A small network was shown many inputs. Here are its activations along a few directions, one row for each input.
Each table varies a few parts of the input and shows all the possible inputs, shuffled.
Descriptions start from the smaller parts, as in this example, which fits no table here: one of 2 separate values, together with either a single point or one of 9 places around a ring or (one of 5 places around a ring, together with one of 6 places along a line).
Shared parts are said once, and a part with two or three values counts as separate values.
In the rows, 128 means zero.

Other details of the inputs shift rows strongly along two fixed directions, in all tables alike. That doesn't count.
To show where, the next rows are all for the same input, with only those details redrawn:
[146 150 114 137 130 126 173 118 142  52 118]
[147 153 117 140 129 124 173 113 145  52 118]
[145 119 122 130 145 154 160 165 119  88 107]
[102 138 164 101 100 120 155  54  98 116 127]
[126 146 136 123 117 120 165  87 123  80 122]
[125 146 136 122 117 123 164  87 122  81 122]
[134  83 143 111 162 170 142 191  84 140  97]
[146 118 125 130 148 152 159 162 120  90 104]

Rows:
r1: [148 132  92 142 174 150 170 154 154 149 125]
r2: [160 190  91 133 118 131 157 121 138  83 115]
r3: [ 79  94 164  75 107 126 106 106  72 141 118]
r4: [158 146 126 131 117 150 116 126  90 152  96]
r5: [103 172 157  98 103  83  89  67 133 164 158]
r6: [153 117  83 169 158 148 166 144 146 161 124]
r7: [ 74  98 131  74 119 137  78 174  98 203 121]
r8: [115 134  55 157 112  95 120 116 178  95 136]
r9: [190 108 132 158 149 181 119 212  92 112  85]
r10: [146 107  99 145 195 154 140 219 162 176 137]
r11: [ 73 140 107  94  96 105 118  53 111 139 122]
r12: [120 107 172 106  85 130  82 103  53 141 114]
r13: [174 162 119 131 162 153 146 163 138 139 118]
r14: [ 98 129  99  95 119 134 117 149 106 135 112]
r15: [151 125 108 178 149 127 173  87 166  86 140]
r16: [162 130 137 136 137 153 144 164 108  89  99]
r17: [103 129 170 122 117 124 162  28 131 142 145]
r18: [159 174  84 144  99 112 114 128 130  75 109]
r19: [193 187 112 160 123 132 145 114 150 111 126]
r20: [125  84 172 111 100 136  58 170  70 169 119]
r21: [120 146 136 115 147 134 135 144 149 183 154]
r22: [114 164 139 107  73  89  72  67 111 146 137]
r23: [ 96 166 129  85  84 106 103  67  97 132 120]
r24: [168 180 140 145 112 114 115  90 151 146 153]
r25: [136 180  90 126 106  91 110 140 162  78 133]
r26: [109 105 101 141 104 106 135  74 130  80 127]
r27: [118 134  46 155 118 114 137 108 154  83 116]
r28: [ 96  95 148 126 144 111 110 141 150 141 151]
r29: [ 95 102 141 100 115 115 101 157 126 113 133]
r30: [168 193 116 142 134 112 142 124 177 112 158]
r31: [168 130 149 158 127 120  86 178 147 110 135]
r32: [ 93 107 138 130 129 132 119  81 125 232 161]
r33: [142 178  79 133 133 127 172 122 146  81 116]
r34: [128  43  89 153 157 143  97 218 139 118 117]
r35: [103 111 195 100 131 152 145  92  97 178 134]
r36: [145  96 128 127 144 142  88 243 119 104 113]
r37: [147 124 204 125 113 154 106  87  85 177 117]
r38: [163 169 152 149 130 118 144 123 175  82 156]
r39: [146 161 144 143 124  91 118 133 174  68 152]
r40: [ 92 130 174 125 121 112 143  47 147 149 172]
r41: [ 93  84 125 112 119 114 105 143 134 120 132]
r42: [114 128  91 136 153 109 121 177 177 149 145]
r43: [168 181 108 152 109  93 100 131 170 108 149]
r44: [145 119 122 130 145 154 160 165 119  88 107]
r45: [100  68 148 124 114 145 139  71  72 173 115]
r46: [109 137  96 155 117  85 122  90 173 144 158]
r47: [132  65 145 162 172 153 123 175 131 181 136]
r48: [106 167 118 116 116  85 124 112 171 131 159]
r49: [108 116 127 159 116  86 124  81 170 111 159]
r50: [143 120 124 123 123 132 116 179 105  75 107]
r51: [132 146 130 115 151 147 156 132 128 173 126]
r52: [ 96 112 199 100 130 136 123 104 124 182 157]
r53: [130  88 141 134 175 135 110 242 152 132 128]
r54: [128  79  87 144 155 169 138 168  92 184  99]
r55: [119  93 130 121 145 149 151 116 101 125 112]
r56: [110  52 116 107 150 154 115 192  88 134 105]
r57: [122 125 207 104 123 151 124  90  87 175 126]
r58: [139 157 199 138  93 114 108  54 123 146 156]
r59: [137 161  65 147 137 127 176 111 148  89 119]
r60: [ 71  79 120  84 125 136  80 161 103 210 121]
- Describe the family of inputs behind these rows. => one of 2 separate values, together with one of 5 places along a line, together with one of 6 places around a ring
- Changing only the choice among 2 separate values turns r59 into r55. The same change can be made to r8. Which row results? => r34
- Changing only the choice among 2 separate values turns r54 into r45. The same change can be made to r1. Which row results? => r17
- Start at r27 and move only the place on the line of 5, one step at a time. The first step leads to r11. Which rows follow, in order? => r14, r23, r18
- Which other rows does r48 become when the place on the ring of 6 takes its other values? List them by row number. => r7, r14, r21, r33, r51

Rows:
r61: [102  55 170 125 145 136 105 148 119 202 144]
r62: [ 92 119  97 123 117 110 119  69 131 161 146]
r63: [130 124 201 119 108 122 109  86 101 148 134]
r64: [179 192  50 160 148 127 136 189 180  91 125]
r65: [156 119 163 135 152 146 109 199 140 170 149]
r66: [144  89 188 117 154 179 110 168  73 207 101]
r67: [ 65 117 165 109  74  72 103  19 134 157 169]
r68: [ 60 124 199  89  97 103 135  25 103 152 151]
r69: [126 155 118 171 124  99 164  60 189 102 155]
r70: [129 143  93 135 149 129 182 117 145 103 120]
r71: [181 174  58 170 137 128 142 179 151  60  98]
r72: [162 142 113 134 159 164 127 184 131 190 121]
r73: [131  93 137 125 178 166 163 174 128 140 116]
r74: [159  92 150 125 152 177 154 162  97 132 102]
r75: [ 87 189  95 118  87  78 161   8 149  71 143]
r76: [101 158 140  94  89 105  82 106 124 173 148]
r77: [146 199 125 137 104  79 112  97 187  68 168]
r78: [101  74 142 102 159 134 103 194 112 136 117]
r79: [196 183 105 175 163 139 161 183 198  90 136]
r80: [152 100 117 123 141 176 154 154  87 137  94]
r81: [103 130  88 121 126 109 128 149 143  82 125]
r82: [134 126  51 167 137  97 131 164 187  67 148]
r83: [176 132 114 160 149 134 165 158 154  20 128]
r84: [119  78 181 108 136 154  66 198  65 187 106]
r85: [129 161  81 165 125  93 170  50 182  97 154]
r86: [127  75 146 114 140 161  96 203  86 117 106]
r87: [107 134 149 102  86 114  84 105  90 147 116]
r88: [168 119 123 138 157 167 128 177  97 162  88]
r89: [104 119 124  96  92 137 132  81  73 141 107]
r90: [ 74 125 155  81  55 104 108  35  86 131 123]
- Changing only one part turns r85 into r69. The same change can be made to r70. Which row results? => r73
- Describe the family of inputs behind these rows. => one of 5 places around a ring, together with one of 6 places around a ring
- Which other rows does r74 become when the place on the ring of 6 takes its other values? List them by row number. => r80, r83, r86, r89, r90

Rows:
r91: [149 124 122 131 149 155 124 181 127 130 125]
r92: [163 144 115 158 148 132 146 150 148  92 118]
r93: [115 112 156 100 119 127 117  99 100 147 132]
r94: [159 126 115 151 159 154 130 190 132 130 109]
r95: [139 142 145 134 126 112 146  90 130 115 123]
r96: [112 116 160 100 119 149 108 123  96 185 129]
r97: [143 118 145 134 145 140 132 141 114 141 113]
r98: [102 161 159 103  85 116 123  38 119 148 149]
r99: [135 140 124 122 123 121 128 113 129 108 136]
r100: [131 113 147 111 138 153 115 152 106 161 124]
r101: [135 167 131 123 111 106 146  68 146  91 142]
r102: [131 149 103 148 117 113 162  72 156 126 145]
r103: [118 152 122 127 102 104 117  78 127 110 133]
r104: [153 169 108 159 124 125 145 120 159  93 128]
r105: [ 94 107 130 104 108 129 130  74 112 182 152]
r106: [ 83 111 145  96 107 129 104 120  85 170 113]
r107: [136  92 138 113 151 149 120 171 102 141 119]
r108: [147 160 100 142 120 121 136 125 162  78 139]
r109: [125 137 118 143 141 126 165 117 139 105 111]
r110: [129  93 100 128 170 155 145 197 131 111 107]
r111: [127 113 132 138 167 137 120 176 150 148 147]
r112: [123 141 129 127 111  99 126  77 125  99 134]
r113: [107 151 138 114  95  94 118  46 113 118 134]
r114: [146 153  93 152 122 117 126 136 154  81 128]
r115: [ 96 157 129 106  91 105 136  77 127 112 133]
r116: [107 110 157  93 117 143 101 110  93 174 129]
r117: [127 159 116 131 107  97 125  74 141  88 133]
r118: [143 116 107 140 141 145 108 180 123 127 115]
r119: [169 146 104 162 156 134 150 169 149  91 118]
r120: [ 87 105 130 111 104 124 119  64 103 184 144]
r121: [140 113 116 123 141 127 112 202 143 140 129]
r122: [110  97 153 119 100 140 120 123 113 139 126]
r123: [126 105 157 109 141 150 119 140  99 159 125]
r124: [130  92 151 143 129 157 128 165 113 155 106]
r125: [107 112 161  96 115 121 108 136 109 196 139]
r126: [124 155 127 120 101 117 126  82 140 111 144]
r127: [ 82 128 166  83  97 126 122  86  89 178 126]
r128: [139 158  94 145 116  81 125 133 169  82 135]
r129: [120 131 153 121 118 109 117 125 120 179 130]
r130: [124 102 113 148 166 124 104 190 147 142 136]
r131: [129  97 147 132 118 149 131 155 122 133 125]
r132: [120  94 118 120 140 155 136 141 120 182 139]
r133: [116 153 141 149 134 101 130  87 160 134 154]
r134: [158 165 111 157 133 120 148 117 157  86 123]
r135: [118 108 165 100 125 145 116 119  92 171 128]
r136: [114 142  95 140 127 102 152 100 147  67 117]
r137: [126 138 118 155  91 106 134  97 152  67 129]
r138: [139  97 133 117 147 154 115 179 107 143 118]
r139: [134  90 128 126 149 140 113 172  95 139 110]
r140: [130 147 105 136 138 122 170 118 158  71 125]
r141: [134 128 139 131 132 146 121 141 115 160 116]
r142: [140 133  99 158 164 121 128 180 183  95 150]
r143: [148 152  95 153 146 132 152 177 153  92 108]
r144: [155 108 129 128 162 148 136 179 124 118 118]
r145: [132  96 127 129 142 146 106 168  99 142 112]
r146: [143 145 113 130 124 123 130 129 143  99 136]
- Changing only one part turns r145 into r92. The same change can be made to r117. Which row results? => r134
- Describe the family of inputs behind these rows. => one of 4 places along a line, together with either a single point or one of 5 places around a ring or one of 8 places along a line
- Which other rows does r116 become when the place on the line of 8 takes its other values? List them by row number. => r93, r99, r107, r108, r126, r138, r146
